Each row has a name. Each piece below is followed by the name of the row it came from, unless a question asks for something else. Each question is about the rows just above it.

Pavin: |  47 | 414 | -49 | 507 |
tuv: | -299 |  329 |  163 |  113 |
vir: | 414 | -50 | 131 |  46 |
pizo: |  383 | -312 | -640 |   40 |
mipek: |  -70 |   30 | -128 |  129 |
Vimi: |  163 |  330 | -299 |  113 |
gezos: |   40 | -312 | -640 |  382 |
Fuv: | -537 | -379 |  187 |  307 |
Which row holds these entries in another order? | 414 | 131 | -50 |  46 | : vir
| -640 | -312 |   40 |  383 | is which row reordered? : pizo
| -299 |  113 |  163 |  330 | is which row reordered? : Vimi
Which row holds these entries in another order? |  113 |  163 | -299 |  329 | : tuv

Nagi: |  135 |   18 |  367 |   54 | -143 | -223 | -174 |  193 | -179 |   74 | -358 | -401 |  103 | -128 |
nop: |  102 | -223 | -128 | -143 | -401 | -174 | -358 |  367 |   54 |  193 |  135 |   17 | -179 |   74 |
gibi: | -128 |   18 | -223 | -143 | -401 |  135 | -174 |  193 |  367 |  102 | -179 |   54 | -358 |   74 |
Tesa: |   54 | -222 | -179 |  367 |  135 | -174 |  102 | -128 |   74 | -358 |   17 | -401 |  193 | -143 |
Which row holds these entries in another order? | -401 | -358 | -223 | -179 | -174 | -143 | -128 |   17 |   54 |   74 |  102 |  135 |  193 |  367 | : nop
Which row holds these entries in another order? | -401 | -358 | -223 | -179 | -174 | -143 | -128 |   18 |   54 |   74 |  102 |  135 |  193 |  367 | : gibi
Which row holds these entries in another order? |   54 | -128 |  102 | -179 | -174 | -401 |   74 | -143 |   18 | -223 |  367 |  193 |  135 | -358 | : gibi
Put |   74 | -179 |   17 |  135 |  193 |   54 |  367 | -358 | -174 | -401 | -143 | -128 | -223 |  102 | back in order: which row is it? : nop

Nol: | -179 | -263 | -526 | -793 |  276 | -243 |
fik: |   20 | -191 |  -80 |  327 |  222 |  197 |
kan: |  197 | -191 |  222 |  327 |   21 |  -80 |
gazan: | -837 | -103 | -577 | -450 |  451 |  275 |
Put |  275 |  451 | -450 | -577 | -103 | -837 | back in order: which row is it? : gazan
Which row holds these entries in another order? | -179 | -263 | -243 | -793 |  276 | -526 | : Nol
Put | -191 |  222 |  327 |   21 |  -80 |  197 | back in order: which row is it? : kan

zabo: | -113 | -309 | -221 |  -17 |  -68 | -452 |  253 | -218 | -430 |
bip: |   89 |   98 |  351 |  261 |  302 |  102 | -357 | -234 |   38 |
Zefif: |  -83 |  115 |  319 |  172 |  150 |   52 | -157 |  232 | -123 |
nepet: |  -69 | -210 |   59 |   90 | -205 | -189 |  302 |  245 |  299 |
bele: |  102 |  296 | -110 | -174 |   33 |  232 |  339 |   -7 |   80 |
nez: |  470 |  249 | -297 | -412 |  136 | -268 |  -41 |  -33 |  -10 |
matap: |   80 |  339 |  102 |  296 |   34 | -110 |   -7 | -174 |  232 |
Zut: | -111 | -189 | -346 | -287 | -146 | -520 |  418 |   53 | -443 |
kedol: | -110 |  232 |   33 |   -7 |   80 |  296 | -175 |  102 |  339 |
gepid: |  245 |   91 |  393 | -121 |  332 | -188 |  -63 | -181 |  -50 |
Which row holds these entries in another order? |   80 |   -7 |  339 |  232 |   33 | -174 | -110 |  296 |  102 | : bele
|  232 |  102 |   34 | -110 |  296 |   80 |  339 | -174 |   -7 | is which row reordered? : matap
Which row holds these entries in another order? |   91 |  245 |  -50 | -121 |  393 |  332 | -181 | -188 |  -63 | : gepid
Put |  102 |   -7 | -175 |   80 |   33 |  296 | -110 |  232 |  339 | back in order: which row is it? : kedol
Which row holds these entries in another order? |  172 | -123 | -157 |  232 |  115 |  150 |   52 |  -83 |  319 | : Zefif
Which row holds these entries in another order? |  102 |  232 |   80 | -110 | -174 |   34 |  339 |   -7 |  296 | : matap
| -174 | -110 |   -7 |   33 |   80 |  102 |  232 |  296 |  339 | is which row reordered? : bele

zuzo: |   16 |  -18 |  -73 |   56 | -164 |   10 |  -26 |  -15 |   99 |   33 |  158 |   26 |   38 |   28 |  -91 |   65 |    2 |  -45 |  -79 | -142 |  -32 |  -60 |  -52 |  -38 |  -76 |   -4 |   89 |  -98 |
tirom: |  102 | -144 |   96 |  242 |   54 |   20 |  -80 | -109 |  -69 |    4 |  -57 |  -80 |  -12 |   52 |   18 |  -49 | -131 |  -24 |  133 |  146 |  118 |  -73 |  -13 | -110 | -105 |  -25 |   28 |   51 |
fum: |  158 |  -98 |   65 |  -38 |   26 |  -52 |   -4 |  -45 |    2 |  -79 |  -73 |   28 |  -18 |   16 |  -15 |   99 | -164 |   56 |   33 |   38 |   89 |  -26 |  -33 |   10 | -142 |  -91 |  -60 |  -76 |
Med: | -142 |  -76 |  -15 |  158 |   99 |  -52 |  -38 |  -91 |   10 |   26 |   33 | -164 |   56 |   38 |   17 |  -33 |  -60 |  -73 |    2 |  -98 |   65 |  -79 |   28 |  -18 |   89 |   -4 |  -26 |  -45 |
Which row holds these entries in another order? | -164 | -142 |  -98 |  -91 |  -79 |  -76 |  -73 |  -60 |  -52 |  -45 |  -38 |  -33 |  -26 |  -18 |  -15 |   -4 |    2 |   10 |   16 |   26 |   28 |   33 |   38 |   56 |   65 |   89 |   99 |  158 | : fum
Put | -164 |  -52 |  158 |   10 |  -98 |  -91 |  -45 |   33 |  -18 |    2 |  -60 |   89 |   16 |  -26 |  -73 |   99 |   -4 |  -38 |  -76 |  -79 |   65 |   56 |   26 |   28 |   38 | -142 |  -15 |  -33 | back in order: which row is it? : fum

menub: |  342 |  339 | -661 | -669 |   59 |  176 |
zekod: | -255 | -507 | -465 | -240 |  541 |  404 |
fek: | -661 |  273 | -669 |  465 |  680 | -449 |
vadof: | -661 |   58 | -669 |  342 |  339 |  176 |
mobed: | -661 |   58 | -669 |  465 |  680 | -449 |
Which row holds these entries in another order? | -669 |   59 |  176 |  342 |  339 | -661 | : menub
Which row holds these entries in another order? |  176 |   59 | -669 | -661 |  339 |  342 | : menub
|  339 |  342 | -661 |  176 | -669 |   59 | is which row reordered? : menub
Which row holds these entries in another order? | -240 |  541 |  404 | -255 | -507 | -465 | : zekod
Which row holds these entries in another order? |  680 | -661 | -449 |  273 |  465 | -669 | : fek
Which row holds these entries in another order? | -507 | -465 | -255 | -240 |  404 |  541 | : zekod
Which row holds these entries in another order? |  342 |  339 |  176 | -661 |   58 | -669 | : vadof

pem: |  270 | -459 | -338 |  160 |  131 |  264 |  262 |  -88 |   66 | -616 | -252 |  415 | -265 |  179 |  -44 | -220 |  334 | -271 | -294 | -119 |  146 |   92 | -106 |  -37 | -498 | -176 |   81 |  -89 | -272 |  -55 | -223 | -197 |
Tud: | -220 | -223 | -616 |  -89 | -294 |  270 | -498 |  146 |  -55 | -176 |   66 |  -88 |  262 |  -44 |  264 |   92 | -271 |   81 |   88 | -265 | -119 | -272 | -338 |  -36 |  131 | -459 | -252 |  160 |  179 | -106 | -198 |  415 |
setig: |  179 |  270 | -252 | -220 |  131 |   81 | -338 |  160 |   66 | -265 |  262 | -106 | -498 |   87 | -198 | -119 |  -89 |  415 | -223 |  264 |  146 | -271 | -272 |  -55 |  -88 | -176 |  -36 |   92 | -294 |  -44 | -459 | -616 |
toze: |  131 | -223 | -119 |  -37 | -252 |   92 |  -89 |  -44 | -176 | -220 |  262 |  264 |  160 |  -88 | -265 |  415 | -459 |  146 |   81 | -272 |  270 | -338 | -198 | -616 | -498 | -271 |   66 | -294 |  179 | -106 |  -55 |  334 |
nub: | -220 | -498 |  -44 |  264 |  262 |  -89 | -294 | -176 |  146 |  160 |  416 | -338 | -252 |   81 | -459 | -271 | -198 | -119 | -106 |  179 |  334 | -272 |   92 |  -55 | -223 | -265 | -616 |  270 |  -37 |   66 |  131 |  -88 |
Motog: |  130 |   52 |  -92 |  234 |  273 |  -13 |    4 | -338 |  283 | -465 |   17 |   82 |  715 |  -63 |  -68 | -277 | -254 | -248 |  263 | -300 |  112 | -298 |  -54 | -598 | -503 |  129 | -202 |   27 | -373 |  333 |  263 |   70 |
|  263 |   70 |  130 |   52 |  -92 |  234 |  273 |  -13 |    4 | -338 |  283 | -465 |   17 |   82 |  715 |  -63 |  -68 | -277 | -254 | -248 |  263 | -300 |  112 | -298 |  -54 | -598 | -503 |  129 | -202 |   27 | -373 |  333 | is which row reordered? : Motog
Put | -616 | -498 | -459 | -338 | -294 | -272 | -271 | -265 | -252 | -223 | -220 | -198 | -176 | -119 | -106 |  -89 |  -88 |  -55 |  -44 |  -37 |   66 |   81 |   92 |  131 |  146 |  160 |  179 |  262 |  264 |  270 |  334 |  416 | back in order: which row is it? : nub
Put |   92 |  -89 |   66 | -459 | -106 |  -88 |   81 |  262 |  179 | -119 | -265 |  146 | -294 | -223 | -271 | -272 | -252 | -198 | -616 |  -37 |  415 | -176 | -338 |  264 |  160 | -498 |  131 | -220 |  334 |  -55 |  -44 |  270 | back in order: which row is it? : toze
Put | -176 |   81 |  -55 | -106 |  -44 | -271 | -294 | -198 |  -89 |   92 |  131 |  146 | -265 | -459 |  -37 | -272 | -220 | -223 |  334 | -616 |  160 |  179 | -252 |  262 |  -88 | -119 |  264 |  270 | -498 | -338 |   66 |  416 | back in order: which row is it? : nub
Put | -176 | -294 |  179 | -616 |  -44 | -338 |  146 | -459 | -271 |   81 |   66 |   92 | -119 |  -37 | -106 | -198 |  -55 |  -88 |  160 | -252 |  270 |  131 |  415 |  262 | -272 |  334 | -223 | -265 | -220 | -498 |  -89 |  264 | back in order: which row is it? : toze
Which row holds these entries in another order? | -197 | -223 |  -55 | -272 |  -89 |   81 | -176 | -498 |  -37 | -106 |   92 |  146 | -119 | -294 | -271 |  334 | -220 |  -44 |  179 | -265 |  415 | -252 | -616 |   66 |  -88 |  262 |  264 |  131 |  160 | -338 | -459 |  270 | : pem
Which row holds these entries in another order? | -459 | -252 |  160 |  179 | -106 | -198 |  415 | -220 | -223 | -616 |  -89 | -294 |  270 | -498 |  146 |  -55 | -176 |   66 |  -88 |  262 |  -44 |  264 |   92 | -271 |   81 |   88 | -265 | -119 | -272 | -338 |  -36 |  131 | : Tud

Vobe: | -339 | -403 | -606 |   -8 |   57 | -305 |  566 |    3 | -315 |  208 | -200 |
Dogit: | -117 |  -52 |  125 | -190 |  179 |   86 |  129 |  208 |   27 |  190 |  -24 |
tuda: | -368 |  266 | -295 |  246 |   22 |  146 |   26 | -188 |  425 |  340 | -243 |
pokup: |   -8 |  462 |  110 | -595 |   50 |  207 |  157 | -204 | -130 | -352 |   -4 |
bude: |  -23 |  -52 | -117 |  190 |  125 |   27 |  129 | -190 |  208 |  179 |   86 |
pimo: |   50 | -595 | -130 |  157 |   -4 |  110 |  208 |   -8 | -204 | -352 |  462 |
mol: |  -58 |  -18 |  -46 | -167 |   -2 |    6 |   35 |  -47 | -141 |  -14 |  153 |
reze: | -141 |   69 | -490 | -126 | -290 | -267 |  -46 | -322 | -101 |   36 |  190 |
Which row holds these entries in another order? |  -24 |  208 |  -52 | -117 |  190 |  179 |   27 |  125 |  129 | -190 |   86 | : Dogit
Which row holds these entries in another order? | -190 | -117 |  -52 |  -24 |   27 |   86 |  125 |  129 |  179 |  190 |  208 | : Dogit
Put | -595 | -352 | -204 | -130 |   -8 |   -4 |   50 |  110 |  157 |  207 |  462 | back in order: which row is it? : pokup
Which row holds these entries in another order? |  157 |   -4 |   50 | -130 |  462 |  208 | -352 |   -8 |  110 | -595 | -204 | : pimo
Put |  425 |  340 | -243 | -368 |  266 | -295 |  246 |   22 |  146 |   26 | -188 | back in order: which row is it? : tuda

tifo: |  203 |  467 |   39 | -135 | -409 |   57 | -170 |   83 |  -13 |  221 |  365 | -625 |
foro: |  -55 |  -63 |   21 |    8 |   70 |   17 |  189 |  -47 |  -92 | -156 |   97 | -184 |
seza: |   58 |  467 | -409 |  -13 |   39 |  203 |  365 | -170 |   83 |  221 | -625 | -135 |
Vip: |  -47 | -294 | -328 | -236 | -416 |  158 | -111 |  -21 |   61 | -132 |  -25 |   94 |
kani: |  -39 | -126 |   36 | -248 |  100 |  131 |  243 |   39 |  -85 | -167 |  -95 |  -13 |
muta: | -132 | -294 | -110 |   94 |  -25 |  158 | -416 |  -21 |   61 | -236 | -328 |  -47 |
Which row holds these entries in another order? | -416 | -328 | -294 | -236 | -132 | -110 |  -47 |  -25 |  -21 |   61 |   94 |  158 | : muta
|  -47 | -132 | -294 | -110 |   94 |  -25 |  158 | -416 |  -21 |   61 | -236 | -328 | is which row reordered? : muta
Which row holds these entries in another order? | -625 | -135 |  365 |   39 |  221 |   58 |  203 |   83 | -409 | -170 |  467 |  -13 | : seza

loneg: |    0 |    0 |  -34 | -136 |  243 |   55 |   71 | -217 |  -73 |  -54 |    0 |  205 |   61 |    1 |   64 |   62 |   23 | -215 |  -37 |   23 |  183 |  -67 |   84 |  -35 |  376 |  149 |  255 |  139 |  -15 |  -13 |  -87 |  -33 |   53 |    2 |   29 |    0 |   63 |  184 |   15 |    0 |    0 |  -98 |
Rur: |    4 |    3 |    2 |  726 |    4 |   13 |   23 |  -72 |    1 |    2 |    6 |  -10 |    5 |   11 |    5 |   10 |  -61 |   56 | -319 |  -11 |   91 |   19 |  -75 |  171 |    7 | -190 |  -25 |  115 |  -46 |  -30 |    5 |   -4 |  -20 |  -59 | -201 |  221 |   84 |  -99 | -233 |   34 |  -24 | -115 |
bor: |  103 |    2 |  -83 |   26 |    0 |    2 |   21 |    3 |    4 |  303 |    5 |  -26 |   37 |   84 |   20 |    7 | -113 |   22 | -388 |   -6 |   72 |   36 |  -17 |  212 |   45 | -209 |  -94 |  110 |  -75 | -112 |   28 |  -14 |   42 |  -51 | -205 |  251 |  155 |  -68 | -225 |   64 |  -34 |   35 |
Rut: |    2 |    0 |  -15 |    0 |    0 |  139 |   23 |   61 |    0 |   53 |  183 |   64 |    0 |  149 |    0 |    1 |   29 |  255 |  376 |  -13 |  -73 |  -33 |   15 | -215 |  -35 |  183 |  -67 |  -98 |   71 |   84 |  -34 |   23 |  -36 |   62 |  205 | -217 | -136 |   63 |  243 |  -54 |   55 |  -87 |
fuva: |  205 |   64 |  -35 |  -15 |  149 |  243 |  183 |  -98 |   84 | -217 |  376 |   61 | -136 |  -73 |    0 |  255 |   63 |  183 |   15 |   53 |  -67 |  139 |    0 |  -33 |  -13 |    0 |    1 |   55 |  -54 |  -34 |  -87 |    0 |    0 |   29 |   71 |   62 |  -37 |    2 |    0 |   23 |   23 | -215 |
kime: |   56 |  -75 |  -10 |   19 |    3 |  221 |  115 |  -24 |   11 |  -46 |  -99 |    5 |    7 |    1 |    5 |  -72 | -115 |    4 |  726 |  -25 |  -61 | -201 |   -4 | -190 |  -20 |  -11 | -319 | -233 |   34 |  -30 |    2 |    5 |   23 |    5 |    6 |   13 |  -59 |  171 |   91 |   84 |   10 |    2 |
| -115 |  -24 |   34 | -233 |  -99 |   84 |  221 | -201 |  -59 |  -20 |   -4 |    5 |  -30 |  -46 |  115 |  -25 | -190 |    7 |  171 |  -75 |   19 |   91 |  -11 | -319 |   56 |  -61 |   10 |    5 |   11 |    5 |  -10 |    6 |    2 |    1 |  -72 |   23 |   13 |    4 |  726 |    2 |    3 |    4 | is which row reordered? : Rur
|  -35 |  183 |  -67 |  -98 |   71 |   84 |  -34 |   23 |  -36 |   62 |  205 | -217 | -136 |   63 |  243 |  -54 |   55 |  -87 |    2 |    0 |  -15 |    0 |    0 |  139 |   23 |   61 |    0 |   53 |  183 |   64 |    0 |  149 |    0 |    1 |   29 |  255 |  376 |  -13 |  -73 |  -33 |   15 | -215 | is which row reordered? : Rut
Which row holds these entries in another order? | -215 |   23 |   23 |    0 |    2 |  -37 |   62 |   71 |   29 |    0 |    0 |  -87 |  -34 |  -54 |   55 |    1 |    0 |  -13 |  -33 |    0 |  139 |  -67 |   53 |   15 |  183 |   63 |  255 |    0 |  -73 | -136 |   61 |  376 | -217 |   84 |  -98 |  183 |  243 |  149 |  -15 |  -35 |   64 |  205 | : fuva
Which row holds these entries in another order? |  -98 |    0 |    0 |   15 |  184 |   63 |    0 |   29 |    2 |   53 |  -33 |  -87 |  -13 |  -15 |  139 |  255 |  149 |  376 |  -35 |   84 |  -67 |  183 |   23 |  -37 | -215 |   23 |   62 |   64 |    1 |   61 |  205 |    0 |  -54 |  -73 | -217 |   71 |   55 |  243 | -136 |  -34 |    0 |    0 | : loneg
|    2 |    0 |   23 |   23 | -215 |  205 |   64 |  -35 |  -15 |  149 |  243 |  183 |  -98 |   84 | -217 |  376 |   61 | -136 |  -73 |    0 |  255 |   63 |  183 |   15 |   53 |  -67 |  139 |    0 |  -33 |  -13 |    0 |    1 |   55 |  -54 |  -34 |  -87 |    0 |    0 |   29 |   71 |   62 |  -37 | is which row reordered? : fuva
Put | -388 | -225 | -209 | -205 | -113 | -112 |  -94 |  -83 |  -75 |  -68 |  -51 |  -34 |  -26 |  -17 |  -14 |   -6 |    0 |    2 |    2 |    3 |    4 |    5 |    7 |   20 |   21 |   22 |   26 |   28 |   35 |   36 |   37 |   42 |   45 |   64 |   72 |   84 |  103 |  110 |  155 |  212 |  251 |  303 | back in order: which row is it? : bor

rete: |   40 |  253 | -564 | -728 | -117 |  209 |  800 |  291 | -445 |  560 |
busik: |  450 |   37 | -275 | -129 |  413 |   -7 |  152 |  198 |  526 |  472 |
gunen: |  218 |  274 | -508 |  260 |  184 |   32 | -374 | -300 |  147 | -244 |
kef: |   99 |  253 | -564 | -728 | -117 |  209 |  800 |  291 | -445 |  560 |
lavab: |  198 |  152 | -275 |  472 |  526 |   37 |   -7 |  413 | -129 |  451 |
puba: |  840 | -192 | -489 | -184 |   90 | -218 |  347 |  -81 |  -10 |  -79 |
| -244 |  147 | -300 | -374 |   32 |  184 |  260 | -508 |  274 |  218 | is which row reordered? : gunen
|  209 |  253 |  560 |  291 | -117 | -728 | -445 |  800 | -564 |   40 | is which row reordered? : rete
Put |  472 |  526 |  198 |  152 |   -7 |  413 | -129 | -275 |   37 |  450 | back in order: which row is it? : busik
Put | -275 | -129 |   -7 |   37 |  152 |  198 |  413 |  451 |  472 |  526 | back in order: which row is it? : lavab

